[[115 154 132 135 142 110 105]
 [ 85 167 136 167 189  92  59]
 [ 71 170 137 184 211  85  37]] ⇒ 59

[[219 223 214 216 226]
 [117 226 220 118 144]] ⇒ 226

[[189 173 206 206 105]
 [207 197 220 213 130]
 [195 176 212 217 101]] ⇒ 130

[[126  34  53 128]
 [128 107 113 129]
 [129 131 130 128]] ⇒ 129

[[ 25 174 203 190 193]
 [128  87  64 155 144]] ⇒ 193

[[ 90 218 127 128 140  34]
 [132 124  90 143  67 104]] ⇒ 34

[[103 174  73  89 185 134  99]
 [ 44 207  45  37 191  31  50]] ⇒ 99

[[124 164 124 102 109]
 [151 149 114 115  76]
 [135 116 115  18 144]] ⇒ 76

[[117 105  73 121 112 148 134]
 [170 110 196 220  81 113 146]] ⇒ 134
---
(33, 104, 63, 178, 146, 198) result: 198, 178
(107, 187, 49, 198, 185, 125, 128) result: 198, 187
(220, 137, 191, 120, 88, 141) result: 220, 191
((122, 131, 118, 183, 118), (210, 78, 78, 91, 104), (70, 166, 154, 153, 175)) result: 210, 183
((50, 141, 56, 165, 134, 156), (58, 127, 219, 199, 125, 179), (120, 127, 180, 100, 211, 127)) result: 219, 211
(101, 185, 231, 78, 135, 97, 129) result: 231, 185
---
(204, 25, 131, 152, 232, 183, 112) result: 152
((126, 82, 127, 126, 130, 129), (132, 112, 131, 126, 127, 124), (123, 38, 125, 126, 131, 130)) result: 125
(222, 97, 216, 95, 201) result: 97
(164, 44, 223, 202, 170) result: 44
((101, 97, 102, 100, 98, 102, 96), (96, 41, 157, 128, 51, 85, 49), (169, 172, 155, 159, 172, 176, 171)) result: 159
(64, 163, 240, 116, 217, 147) result: 240
(81, 237, 123, 77, 156) result: 237
((128, 174, 153, 85, 110, 211, 68), (148, 157, 152, 126, 118, 179, 119)) result: 126
((84, 130, 76, 105, 103), (62, 136, 44, 128, 97)) result: 136
---
[[194 206 191 128 182]
 [191 204 194 212 128]] => 194

[[183 164  36  19]
 [ 85  86 100 101]] => 100

[[133 218 131 127]
 [127 129 128 131]] => 128

[[ 75  74 100  35  82]
 [ 80  72  98  41  80]] => 98

[[ 42  61  30  47  96 163  34]
 [123 169 141  40 225  80  30]] => 141

[[193 106  44 185 136]
 [ 58  58  82 139 166]] => 82

[[213 167 224 136 105 219]
 [226  91 233 136 109 224]] => 233
---
224  179  168  138  176  23  181
36  74  76  115  77  240  71
179  156  149  133  156  63  159
-> 156

120  218  134  113  119  158  133
133  83  106  140  125  107  128
178  43  107  128  128  76  123
-> 128

118  152  103  68  182
93  114  175  76  186
17  180  175  122  209
-> 175

139  55  197  60  145  192
51  200  189  101  167  168
208  25  99  112  98  122
-> 112

123  72  236  79
127  117  114  132
93  158  241  47
-> 158

137  128  128  105
128  128  128  33
132  133  128  124
-> 133

45  186  137  135  65  172  56
167  85  68  183  150  174  172
156  157  167  152  162  190  156
-> 162
---
190  160  204  185  111  144
144  82  148  85  57  144
134  189  79  121  238  151
-> 190

129  171  192  220
193  149  193  203
105  117  144  17
-> 129

105  80  160  82  110  58  229
70  128  201  157  50  117  95
205  171  124  130  74  117  116
-> 105

208  154  130  137  168  187  184
222  150  133  173  211  200  217
192  159  128  131  161  175  174
-> 208

174  164  192  170  191  23  157
35  28  127  91  117  65  131
234  49  143  171  125  134  86
-> 174

43  127  238  184
101  93  176  131
115  126  134  119
-> 43

169  147  136  88  73  149  104
41  104  143  107  105  82  110
73  137  116  90  97  117  103
-> 169

180  127  104  134  121  134
180  140  206  212  166  115
208  133  96  176  119  107
-> 180

104  139  107  131  111
51  199  56  150  113
218  52  216  131  173
-> 104
---
164  86  84  74  27  94  144 -> 86

142  159  19  149  134 -> 142

129  127  131  28  230 -> 129

169  217  31  213  128 -> 169

187  144  240  178  95  75  49 -> 144

55  52  205  163  222  191  180
109  115  144  139  166  137  145
231  222  31  67  15  59  68
-> 139

110  48  195  137  141  225  240 -> 141
---
147  96  44  90
199  164  125  87
173  194  162  203
>> 164

87  129  129  220  55
230  80  40  41  131
158  45  178  86  42
>> 80

171  29  162  233  233
76  213  162  80  96
171  48  162  173  96
>> 213

74  32  226  109
108  17  60  157
133  113  226  181
>> 17

144  224  141  126
148  235  144  123
142  210  138  128
>> 235

36  107  53  96  39
62  90  32  231  152
75  196  78  32  39
>> 90

224  147  167  142
38  97  72  116
33  176  194  110
>> 97

98  75  107  127  87  119
133  82  111  141  134  129
142  212  144  88  136  117
>> 82
---
195  146  160  139  164
186  135  199  155  121
157  128  208  154  98
--> 199

175  51  31  107
55  219  179  114
49  211  213  76
--> 179

174  117  91  96
132  206  113  125
115  40  163  144
--> 113

164  103  139  83  140  157
93  126  60  148  136  209
135  103  110  74  135  139
--> 60

70  125  81  205  224
152  90  179  51  33
132  73  180  94  177
--> 179

107  83  236  235
217  106  207  233
220  110  92  198
--> 207

218  150  153  68  173
218  129  115  100  151
173  170  96  100  151
--> 115
---
66  74  226  177
82  221  157  107
123  140  47  42
-> 123

240  142  124  24  63  103  105 -> 24

153  222  56  32  79  91
199  69  183  169  120  122
-> 183

135  96  63  222  149  47 -> 63

82  30  96  130  172  240 -> 96

133  179  215  39  179  144  109
64  111  154  90  108  52  214
-> 90

18  217  193  127 -> 18

121  134  115  70  112  17 -> 115
---
210  226  136  120  114  92  76 -> 226
186  64  32  156  104  63  116 -> 64
36  203  206  52  190 -> 203
80  180  72  168  231  132 -> 180
132  172  144  212  65 -> 172
233  124  208  64 -> 124
---
[238, 129, 81, 170]: 238, 81

[118, 217, 94, 178, 165, 124, 126]: 217, 94

[181, 224, 200, 32]: 224, 32

[27, 198, 166, 182, 169, 134, 109]: 198, 27

[85, 179, 35, 149, 43]: 179, 35

[[132, 141, 145, 111],
 [172, 212, 166, 223],
 [80, 91, 89, 119]]: 223, 80

[[203, 221, 16, 125],
 [169, 24, 54, 167],
 [164, 26, 109, 194]]: 221, 16

[22, 132, 193, 118, 142, 187, 158]: 193, 22
---
59  44  101  185 -> 185

166  74  97  114
179  74  116  99
67  109  49  168
-> 114

111  158  47  160 -> 160

40  104  64  90 -> 90

83  112  150  137
220  215  69  80
-> 137

143  237  231  29 -> 29

200  223  100  59 -> 59
